A small network was shown many inputs. Here are its activations along a few directions, one row for each input.
In each table, some parts of the input vary, and every possible input appears once, in random order.
A made-up example of a description, with smaller parts first: values(2) and (point or ring(11) or (line(4) and ring(8))).
Shared parts are said once, and a part with two or three values counts as separate values.
In the rows, zero is written as 128.

Other details of the inputs shift rows strongly along two fixed directions, in all tables alike. That doesn't count.

A family of inputs:
x1: [140 156 141  87  71  36  79  88  85 119 136 189   5 113 170 151 137]
x2: [151 145 130 115 141 100  98 116 127 153 147 131  73  91 145 117 114]
x3: [128 138  86 117 140 127 165  84 134 116 139  86  73 166 146 175 142]
x4: [115 167 150  81 112 137 143 202 117 129 117 179 186 104 147 104 121]
x5: [167 152 123 127 171 150 202 147 131 131 108 148 108 105 150 112 119]
x6: [ 92  65  87 136 124 139  72  27 185  71 121  62 113 222  99 166 135]
x7: [170 172 119 107 122  95 184 172 124 139 118 127  92 120 165 139 151]
x8: [126  97  99 184 183 176 176  99 159 121 101  83 172 118  72 132 173]
x9: [113 149 155 116 107 169 146 181 101 136 138 154 190 102 102  93 132]
x10: [136 127  80 120 124  95 149 118 119 115 123 104  83 136 134 178 188]
x11: [ 67  83 108 158 152 143  68  31 103 136 151  30 137 172 119 185 150]
x12: [144 139 144  82 117  69 118 133 147  80 115 180 108 142 159 112 116]
x13: [101 117 163 144 142 151 146 160 153 105 115 119 216 141 141 111 118]
x14: [ 81  71 117 166 124 176  99 100 164  98 121  62 188 190 128 154 135]
x15: [109 119 133 156 150 156 106 132 118 173 147  76 148 104 141 120 126]
x16: [ 46  79 123 177 118 144  84  35 104 129 143  51 120 167 101 182 148]
x17: [186 119 177 162 156 166 152 192 186 132 105 133 191 101  90  66  75]
x18: [121  96 134 135 106 155  95 170 134 125 142 115 137 147 160 152 125]
x19: [125 148  70 187 124 100 115 125 113 160 155 189 114 202 115 151 105]
x20: [139 151 162 126 142 163 169 155 135 128 107 150 198  96  42  50 100]
x21: [196 154 132  40  82  57  90 176 114 152 159 219  26  90 207 130 115]
x22: [177 158 191 163 194 132 153 142 132 158  92 121 191  68  92  59  87]
x23: [130 138 151 147 108 124 147 120 122 132 112 141 139  86  61  88 101]
x24: [ 95 130  88  53 112 102  95  79 134  88 125 142  96 171 109 145 131]
x25: [125 161 148  92  35  72 111 181  57 131 162 212  68  80 187 136 142]
x26: [105  83 108 109 107 140  81 129 107 160 172 101 110 145 165 166 141]
x27: [170 138 139 168 194 179 213 160 152 140  87 150 174  76 107  80 131]
Each input here is: point or ring(6) or (values(2) and ring(10)).
Start at x3 and move only the ring(6) part, one step at a time. The first step leads to x7. Which rows follow, in order?
Answer: x10, x8, x27, x5

A family of inputs:
x28: [165 181 155 102 120 107 170 188 120 135 108 199 136  84 152  85 121]
x29: [124 119  97 105 108 101 102  91 135  91 132 138  85 173 133 162 134]
x30: [130 117  98 109 117  97  93  83 126 126 150 126  60 147 135 154 130]
x31: [147 139 176 197 177 173 194 164 146 161  97  95 215  75  76  70 106]
x32: [173 186 149  88 109  92 168 205 116 125 111 212 129  88 170  93 124]
x33: [191 166 147 100 120  98 152 213 138 136 115 201 115  95 175  94 107]
x34: [125 125 106 106 105  86  91  74 116 110 143 140  59 154 129 152 131]
x35: [161 160 183  89  96  97 112 205 111 135 126 194 133  69 180  87 114]
x36: [121 138 166 173 135 178 157 205 139 153 114 133 235 117 108  78  99]
x37: [114 113  95 110 106 104 113 102 121 102 138 118  76 159 160 179 163]
x38: [118 126  90  91 109 108 109  93 106 117 149 129  60 140 140 172 164]
x39: [ 84 112 105 115  82 116  76 114  98 121 165 141  98 167 158 172 141]
x40: [189 176 167 117 120  95 151 192 123 136 107 207 125  80 145  73 107]
x41: [ 97  78 100 179 184 182 136  72 163 126 122  29 175 180  91 156 132]
x42: [148 128 168 186 180 180 184 149 171 134  88 116 226 111  58  62  88]
x43: [ 78  96 106 169 173 172 140  50 147 113 116  54 176 160  40 134 130]
x44: [153 121 158 186 190 187 184 160 178 149  94 105 223 106  69  65  86]
x45: [ 98 110 120  73  81 103  66 113 124  96 147 130  89 161 172 164 146]
x46: [130 120  97 113 123  99  94  93 112 130 149 116  62 148 173 174 152]
x47: [116 122  87  87 106 115 117  97 110 110 148 132  63 146 149 174 162]
x48: [ 89 117 107 108  78 100  65 111  88 130 165 148  84 161 159 174 147]
x49: [111 108 103 128 118 122 120  92 123 114 133 108  90 149 141 167 157]
x50: [118 124  83  78 101 106 115 105 115 103 150 134  62 157 157 182 167]
x51: [168 189 160  99 116  87 161 187 103 144 119 202 114  71 151  82 117]
x52: [179 181 160 107 123 114 174 204 104 156 120 185 120  58 149  83 121]
x53: [157 159 181  84  93 104 118 211 117 129 124 195 134  76 188  88 113]
x54: [ 88  72  98 191 190 193 134  54 161 130 122  17 175 175  77 154 129]
x55: [ 95 101 133 103 102 119  71  87 116 116 146 102 108 138 132 149 128]
x56: [165 136 170 188 190 178 184 171 174 161  93 116 223  87  68  53  86]
x57: [ 54  75 122 197 151 195 106  66 134 144 140  39 205 170  44 146 113]
x58: [126 120 100 123 128 108  98  86 111 135 149 102  69 142 159 171 142]
x59: [ 88  81 109 192 168 179 139  60 150 126 116  34 172 152  58 146 140]
What is each input in this table made of?
Answer: line(4) and (values(2) or ring(6))
The inputs of x37 and x59 match in every part but the line(4) part. If x50 is changed in the same way as x37 into x59, which row does it become?
Answer: x38
Which other rows does x41 become when the line(4) part takes its other values? List them by row number.
Answer: x46, x54, x58
Which other rows does x45 become when the values(2) part takes its other values? List them by row number.
Answer: x36
Which other rows agree with x51 in the line(4) part? List them by row number.
Answer: x30, x31, x34, x52, x55, x57, x58

A family of inputs:
x60: [131 125 133 161 173 176 174 156 181 123  98 111 212 126  99  87 116]
x61: [134 121 115 164 159 168 189 120 136 142 112  91 163 122  83 123 141]
x62: [130 130 137 160 163 142 149  97 140 140 104  99 150 115  63  92 107]
x63: [117 138 163 123 106 128 119 170 103 127 124 143 164 108 152 114 138]
x64: [134 123 143 154 161 134 139  91 150 126 108 106 170 118  69  95  96]
x65: [177 150 161 125 132 127 144 176 156 116 104 169 157 106 127  80  96]
x66: [180 182 132  93 112  78 161 186  92 142 130 207  63  64 171 115 146]
x67: [134 160 134  81  62  75  80 186  76 146 157 224  77 119 202 143 129]
x68: [ 71  84 106 120 104 146  57  78 115 127 170  79 117 171 112 163 129]
x69: [113 121  93 138 150 155 155 102 143 123 123  85 137 158 106 160 154]
x70: [137 106  96 146 137 107  88 101 111 157 160  79  46 140 212 197 158]
x71: [126 119 120 145 168 171 177 138 154 119 112  91 182 147 106 123 126]
x72: [ 67 111  88  99  55  83  61  83  88 100 171 136  54 187 175 204 161]
x73: [ 45  69 100 100  88 132  44  41 114 105 164  66  93 176 125 199 147]
x74: [191 198 163 102 122  89 169 181  97 151 121 214  89  53 161  82 120]
x75: [135 110 149 154 156 140 133 107 168 119 109 109 166 136  67  94 101]
x76: [155 129 142 110 129 124 139 164 152 111 109 166 135 131 147 106 113]
What is each input in this table made of?
Answer: point or ring(5) or ring(11)
Start at x73 and move only the ring(5) part, one step at a time. The first step leads to x68. Which rows follow, in order?
Answer: x67, x72, x63

A family of inputs:
x77: [169 169 119 105 101  84 141 166  92 145 141 199  58 100 187 139 139]
x78: [103 101  97  97  96 118  68  91 114 129 165 107  69 160 161 188 150]
x79: [161 158 155 123 130 118 167 164 125 139 107 163 134  83 108  85 120]
x80: [ 86 110 111 132 135 147 107 105 114 139 146  93 135 140 121 154 141]
x81: [165 165 135 105 111  96 152 175  96 146 132 172  79  86 168 129 146]
x82: [125 101 119 174 180 163 151 105 160 137 116  62 169 148 101 129 117]
x83: [ 87 107 114 117 124 138  96  81 120 116 142 101 133 150  93 143 122]
x84: [154 142 166 115 119 133 128 177 130 141 122 164 157  93 126  81  99]
x85: [ 70  78  87 141 107 124  67  55 114 113 153  74  99 192 134 203 157]
x86: [137 164 172 126 114 121 144 171 116 135 120 166 168  99 126  82 103]
x87: [122 119 128 130 139 136 136  95 141 113 115 100 137 118  94 119 133]
x88: [103  94 143 187 154 184 134 137 152 147 119  75 196 130  95 113 113]
x89: [105 114 105 115 128 147 137 119 154  90 115 124 154 169 107 139 136]
x90: [132 124 107  71 101  75  85  85 117  95 139 151  40 149 171 163 148]
x91: [ 88 115 130 165 139 162 131 107 123 145 128  77 175 144 107 134 128]
x92: [152 151 135 112 122 138 174 203 138 122 117 171 159 117 164 108 136]
x93: [170 152 162 131 150 131 163 179 131 142 112 145 139  85 166  99 124]
x94: [174 160 140  93 116  76 133 162 135 124 121 188  94 107 169 110 111]
x95: [171 160 149 142 153 129 161 167 148 144 103 160 158 103 104  76 101]
x96: [101 105  87 141 137 130 118  49 133 115 135 107 102 165  79 155 134]
x97: [ 93  94 123 137 117 139  87  88 141 107 142 102 128 160 102 141 118]
x98: [112 124 107  74  58  55  52  98  92  95 160 176  38 163 182 180 151]
x99: [126 109 125 212 203 199 174 115 163 150 107  54 213 140  56 100 108]
x100: [166 158 157 127 138 128 165 178 122 143 115 140 138  71 153 103 135]
The inputs of x94 and x82 match in every part but one. If x97 is changed in the same way as x94 into x82, which row does it become?
Answer: x88
What is each input in this table made of?
Answer: values(2) and (point or ring(5) or ring(6))
Which other rows does x87 become when the values(2) part takes its other values? List them by row number.
Answer: x100
Start at x91 and move only the ring(5) part, one step at a time. The first step leads to x85. Which rows follow, in order?
Answer: x88, x78, x80
